A small network was shown many inputs. Here are its activations along a few directions, one row for each input.
In each table, some parts of the input vary, and every possible input appears once, in random order.
Descriptions start from the smaller parts, as in this example, which fits no table here: one of 2 separate values, together with either a single point or one of 9 places around a ring or (one of 4 places along a line, together with one of 5 places around a ring).
Shared parts are said once, and a part with two or three values counts as separate values.

Other details of the inputs shift rows strongly along two fixed directions, in all tables alike. That doesn't count.

Table:
row 1: [-23  -6 -16  -1  22  11  -5  17  -9 -33  -4 -13  -1 -15]
row 2: [-21  -1 -18  -3  27   0  -8  17 -19 -29   1 -15   8 -20]
row 3: [-24 -10 -23  -4  15  15 -11  10  -4 -34  -2 -12   0 -20]
row 4: [  4  -9   4  32 -12 -18  16  -2  13  27  -6  17  -5  20]
row 5: [-20   1 -18  -4  26   2  -6  18 -18 -29  -1 -14   8 -19]
row 6: [-23  -6 -16  -1  22  10  -5  17  -9 -33  -4 -12   0 -15]
row 7: [  5 -16   0  31 -20 -18  10 -12  17  31  -4  18  -7  17]
row 8: [-24 -12 -26  -3  17  14 -12   9  -5 -35  -1 -14   1 -22]
row 9: [ 30  32  48 -48  -2  49   6  -1  -8 -16  -5  -8  -1   8]
row 10: [-20   2 -13  -5  25   2  -6  18 -16 -27   0 -13   4 -15]
row 11: [ 18  13  36 -25   1  50  12   6  -2 -26 -16  -4  -7   7]
row 12: [-18   6 -21 -14  24  -3 -17   9 -19 -23  10 -18  12 -21]
row 13: [ 22   7  16   4 -22 -17   5 -16  12  37   5  14  -2  17]
row 14: [  3 -12   3  23 -19 -13  10  -9  17  24  -5  16  -9  16]
row 15: [-23  -7 -35   4  13 -30 -18   2  -7  -4  15  -9   7 -20]
row 16: [-26 -16 -38   9   8 -19 -16   3  -1  -7   9  -6   3 -20]
row 17: [ 21  19  37 -29   5  40   9   7 -11 -21 -11  -7  -2   4]
row 18: [  8   5   2  19 -12 -32   7  -9   6  39   6  13   6  17]
row 19: [  8  -3   6  30 -11 -30  16  -2   7  34  -3  16   3  19]
row 20: [ -5  11  -5 -22  18   9 -12   6 -17 -21   7 -16   9 -15]
row 21: [ 20  17  23 -15  -7   8   6  -6  -2  11   1   2   4  12]
row 22: [ 22  10  27 -38  -8  46  -1  -6   1 -19  -6  -7  -7  -2]
row 23: [  5   5   1  17 -10 -31   6  -8   5  35   7  13   6  15]
row 24: [-19  -7 -25 -15  14  10 -18   6  -7 -30   5 -15   2 -25]
row 25: [-23 -10 -43   9  14 -36 -21   1  -9  -1  17 -10   9 -23]
row 26: [ 20  12  18 -15 -13   5   1 -11   4  13   3   3  -2   7]
row 27: [ 28  24  34 -45  -5  41  -3  -6  -4 -15  -1  -9  -3   0]
row 28: [-24 -10 -20  -6  15  15 -11  10  -4 -34  -1 -13  -2 -19]
row 29: [  7  -4   6  30  -9 -30  14  -3   4  34  -2  15   2  18]
row 30: [ 24  22  30 -43  -3  38  -3  -5  -4 -15   0  -9  -3  -2]
row 31: [-23  -7 -21   1  23  10  -5  16 -10 -34  -4 -13   3 -18]
row 32: [12  9 25 -2 -3  7 13  3 -1  5 -6  6 -2 14]
row 33: [-28  -9 -32  24  19 -32  -4  15 -10  -2   4  -3   8 -10]
row 34: [-15   4 -22 -19  17   1 -20   5 -13 -24  10 -17   8 -25]
row 35: [-24 -11 -20  -6  15  15 -11  10  -4 -34  -1 -14  -3 -19]
row 36: [  9   3   2  19 -12 -34   7 -10   6  39   6  13   7  17]
row 37: [-26 -17 -41  11   8 -22 -16   2  -1  -6   9  -6   3 -20]
row 38: [-30 -21 -39  24   9 -18  -9   6   2  -8   2  -2   1 -14]
row 39: [-14   4 -18 -21  17   1 -19   5 -12 -25  10 -17   5 -24]
row 40: [ 18  -1  16  -9 -17  12   2 -13   8  11  -1   5  -6   6]
row 41: [  6 -10   3  36 -15 -23  18  -5  14  32  -8  19  -4  21]
row 42: [-11  -3  -6  -5  18  20  -3  13 -10 -31  -7 -12  -2 -12]
row 43: [  5 -16  -1  31 -20 -19  10 -12  17  31  -4  18  -7  17]
row 44: [-25  -3 -36  14  16 -36 -12   6 -10   4  13  -6  13 -13]
row 45: [ 18  -1  16  -9 -17  12   2 -12   8  11  -1   5  -7   6]
row 46: [ 19  15  21 -10  -8   2   6  -6   0  15   1   4   5  13]
row 47: [-17   4 -11 -10  26  10  -5  19 -18 -32  -2 -15   7 -17]
row 48: [-26 -16 -39   9   8 -19 -16   3  -1  -7   9  -7   2 -20]
row 49: [-30 -20 -37  22   9 -16  -9   7   3  -9   3  -3   0 -13]
row 50: [ 19   7  16  11 -16 -22   9 -12   5  38   5  13   4  20]
row 51: [ 25  21  30 -43  -4  38  -4  -6  -5 -15  -1  -9  -1  -2]
row 52: [ 15   8  29 -28  -6  52   5   0   4 -25 -12  -4 -11   3]
row 53: [ 19  10  30 -38  -8  44  -1  -5   2 -20  -5  -7  -9  -2]
row 54: [ 23  -2  21   3 -29  -3   9 -17  18  30  -2  16 -10  19]
row 55: [-16 -12 -25   4   3 -10 -12   0   2  -5   7  -4   0 -14]
row 56: [-20   2 -13  -4  25   4  -5  18 -16 -26   0 -13   6 -15]
row 57: [  5 -12   3  37 -13 -23  16  -5  12  31  -6  18  -4  20]
row 58: [  3  -2   6  26  -7 -27  13   0   5  28  -1  14   0  18]
row 59: [-31 -20 -39  32  18 -28  -5  11  -5  -7   2  -3   4 -13]
row 60: [  5   4   2  15  -9 -31   5  -8   4  32   8  11   4  15]
row 61: [-26 -17 -36   7   9 -19 -16   3  -1 -10   9  -8   1 -20]
row 62: [ 18   5  28   2 -10  20  17   0   7   3 -14   9  -8  17]
row 63: [  9   1   1   9 -15 -28   0 -13   8  30   8  10  -1   9]
row 64: [ 16  12  33 -24   2  49  11   7  -2 -25 -15  -4  -9   7]
row 65: [ 21  26  33 -39   3  37   2   0  -9 -15  -2  -8   1   4]
row 66: [ 17  12  33 -23   1  49  12   5  -2 -26 -16  -4  -6   5]
row 67: [  7  -2   7  26  -8 -25  15  -1   5  29  -3  15   3  17]
row 68: [ 22  10  18 -13 -13   2  -1 -12   2  14   4   3   0   6]
row 69: [  8   5   2  18 -12 -32   7  -9   6  38   6  14   6  17]
row 70: [-23  -9 -41  10  13 -34 -19   1  -6   1  15  -8  10 -21]
row 71: [  4   4   2  15  -9 -31   5  -8   4  32   8  12   5  15]
row 72: [  9 -13  -3  18 -21 -23   2 -16  14  34   3  14  -5  10]
row 73: [ 26  15  26 -20 -15  13   2 -11   4  12   1   3  -2  10]
row 74: [ 21  10  27 -38  -8  46  -1  -6   2 -19  -6  -7  -7  -2]
row 75: [  3  -9   4  32 -12 -19  16  -2  13  27  -7  18  -5  20]
row 76: [ 14  -4  18   2 -15  16   9  -9  11   6  -9   8  -8  12]
row 77: [ 11  -6  16  27 -17 -13  19  -5  14  28  -9  19  -8  25]
row 78: [-25  -7 -28  20  19 -26  -3  14 -10  -5   3  -4   9 -11]
row 79: [ 20   2  29  -4 -20  25  13  -8  15   7 -11  11 -11  18]
row 80: [-24 -10 -23  -4  16  16 -11  10  -4 -34  -2 -13   0 -20]
row 81: [ 22  11  17 -13 -13   2   0 -12   4  16   3   4  -1   7]
row 82: [-20   2 -13  -4  25   3  -6  18 -16 -26   0 -13   6 -15]
row 83: [-20   2 -15  -4  25   3  -5  18 -16 -28   0 -13   8 -16]
row 84: [-31 -23 -42  25  10 -20 -10   5   2  -9   3  -2   3 -15]
row 85: [ 18  11  21   6 -16 -17  11 -11   7  34   4  14   0  22]
row 86: [ 25  14  35 -44  -9  55   0  -5   1 -22  -7  -7  -9   0]
row 87: [  5  -9   5  34 -14 -20  18  -3  14  30  -7  19  -4  21]
row 88: [ 11  -9   1  14 -22 -16   4 -15  15  30   1  14  -3  11]
row 89: [ 41  27  50 -52 -11  50   2 -10  -4 -12  -4  -7  -5   5]
row 90: [  6 -14   0  30 -22 -18  12 -12  19  31  -5  20  -6  18]
Each input here is: one of 3 separate values, together with one of 5 places along a line, together with one of 6 places around a ring.
Q: Changing only the choice among 3 separate values turns row 50 into row 12. The same change can be made to row 19. Which row results?
A: row 67
Q: Changing only the choice among 3 separate values turns row 39 into row 63. The same change can be made to row 59. Which row results?
A: row 42
Q: Changing only the choice among 3 separate values turns row 61 into row 53. The same change can be made to row 47. Which row results?
A: row 83
Q: Change only the place on the ring of 6 in row 42. List by row number the other rows that result.
A: row 17, row 20, row 25, row 43, row 72
Q: Change only the choice among 3 separate values in row 1. List by row number the other rows that result.
A: row 6, row 77
Q: Change only the choice among 3 separate values in row 79. List by row number the other rows that result.
A: row 49, row 52
Q: Start at row 20 and move only the place on the line of 5, one step at a time. The first step leads to row 21. Which rows follow, in order?
A: row 44, row 65, row 85

Table:
row 91: [-34 -11 -33  17  24 -11  -5  19  -9 -23  -1  -8   5 -16]
row 92: [  9   7   9 -15  16  18  -1   8 -19 -22  -5 -13   6 -12]
row 93: [ 36  -7  41  -3 -26  39  19 -12  15   6 -21  12 -18  18]
row 94: [-22  -3 -34   2  20 -28 -18   7 -16  -8  14 -13  12 -24]
row 95: [-18  -9 -37   5  21 -30 -20   6 -19  -7  13 -14  12 -29]
row 96: [-12  -5   0 -16   9  40  -4   9   1 -40  -9 -11 -10 -11]
row 97: [ -2   2   8 -12  15  31   3  15 -10 -33 -12 -10  -1  -9]
row 98: [-24 -21 -33  21  23 -12  -5  16 -13 -22  -5  -9   6 -23]
row 99: [  9 -17   8  28 -23  -5  15 -10  21  24 -10  19 -13  18]
row 100: [-15  -9 -25  47   0 -61   5   0   3  39   8  14   9  12]
row 101: [-12 -13 -26  49   0 -62   5  -1   1  40   6  14   9   8]
row 102: [ -1  -8  10  23 -23  -3  14  -8  26  23  -6  20 -13  27]
row 103: [-14  10   7 -16  16  31   3  16  -6 -33  -7  -9  -1  -1]
row 104: [ 30  21  39 -29 -30  22   5 -21  18  21   3  10  -7  23]
row 105: [ 15   0   3   6 -27 -21  -1 -21  18  39   9  14  -2  14]
row 106: [  4   5  -3 -33   2  22 -17  -6  -5 -19   7 -14   0 -18]
row 107: [ -4  21   6 -32  12  12 -10   5 -10 -18   9 -12   6  -6]
row 108: [ 12   1   0 -31   0  22 -15  -8  -7 -17   4 -13   0 -20]
row 109: [ 15   9  11   7 -15 -26   5 -11   6  36   7  12   2  16]
row 110: [ 26  27  48 -15 -12  20  19  -4   5  14  -6  10  -2  31]
Q: What do these inputs look like to the network?
A: one of 4 places along a line, together with one of 5 places along a line
Q: Changing only the place on the line of 4 turns row 102 into row 99. The same change can be made to row 110. Which row results?
A: row 101
Q: Start at row 105 and move only the place on the line of 5, one step at a time. The first step leads to row 109. Which rows follow, in order?
A: row 100, row 91, row 96
Q: Start at row 93 and move only the place on the line of 5, one step at a time. The first step leads to row 98. Which rows follow, in order?
A: row 92, row 95, row 108

Table:
row 111: [  3  13   2 -34  13  23 -14   1 -14 -27   5 -18   4 -17]
row 112: [-40 -15 -50  38  21 -50  -9  12  -6   4  10  -2  12 -11]
row 113: [ -4 -16  -6  35  -7 -20  12   1   9  20  -6  13  -4  12]
row 114: [-11   1 -17   5  11 -21  -6   7  -9   1   7  -4   9  -9]
row 115: [ 25  24  39 -38   1  37   5   2  -9 -15  -4  -7  -2   4]
row 116: [ 21  -7  21  18 -30  -5  17 -15  22  34  -8  22 -11  25]
row 117: [-11   3 -13 -30  14  25 -19   4  -9 -35   5 -19   1 -23]
row 118: [ 18  -2  26   9 -14  14  19  -2   9  11 -14  12  -7  19]
row 119: [ 24  13  26 -22 -10  15   1 -10  -1   6   1   0  -1   6]
row 120: [ 16  -3  22   2 -19  13  11  -9  14  11  -8  11 -12  16]
row 121: [ -4  13  10 -24  17  30  -1  13 -13 -33  -5 -13   4  -8]
row 122: [ -3 -14  -7  35  -6 -20  11   0   9  19  -6  13  -3  12]
row 123: [ -8   6   1  -4  12   6   1   9  -8 -13  -1  -5   3  -1]
row 124: [-40 -18 -57  10  18 -28 -25   7  -6 -16  15 -13   9 -31]
row 125: [ -7 -12 -19  16 -10 -27  -6  -9   9  21   9   7   0   0]
row 126: [  0   1  -8  -3   0 -13  -7  -5  -3   7   8  -2   6  -6]
row 127: [ 27  11  27  12 -21 -19  16 -12   9  42   0  18  -1  27]
row 128: [ -4   1   4 -24   9  38  -7   6  -3 -37  -6 -13  -7 -13]
Q: What do these inputs look like to the network?
A: one of 3 separate values, together with one of 6 places around a ring
Q: Changing only the choice among 3 separate values turns row 114 into row 115. The same change can be made to row 124. Which row results?
A: row 125
Q: Change only the choice among 3 separate values in row 116. List by row number the other rows that result.
A: row 120, row 128
Q: Change only the choice among 3 separate values in row 121. List by row number the other rows that result.
A: row 112, row 123
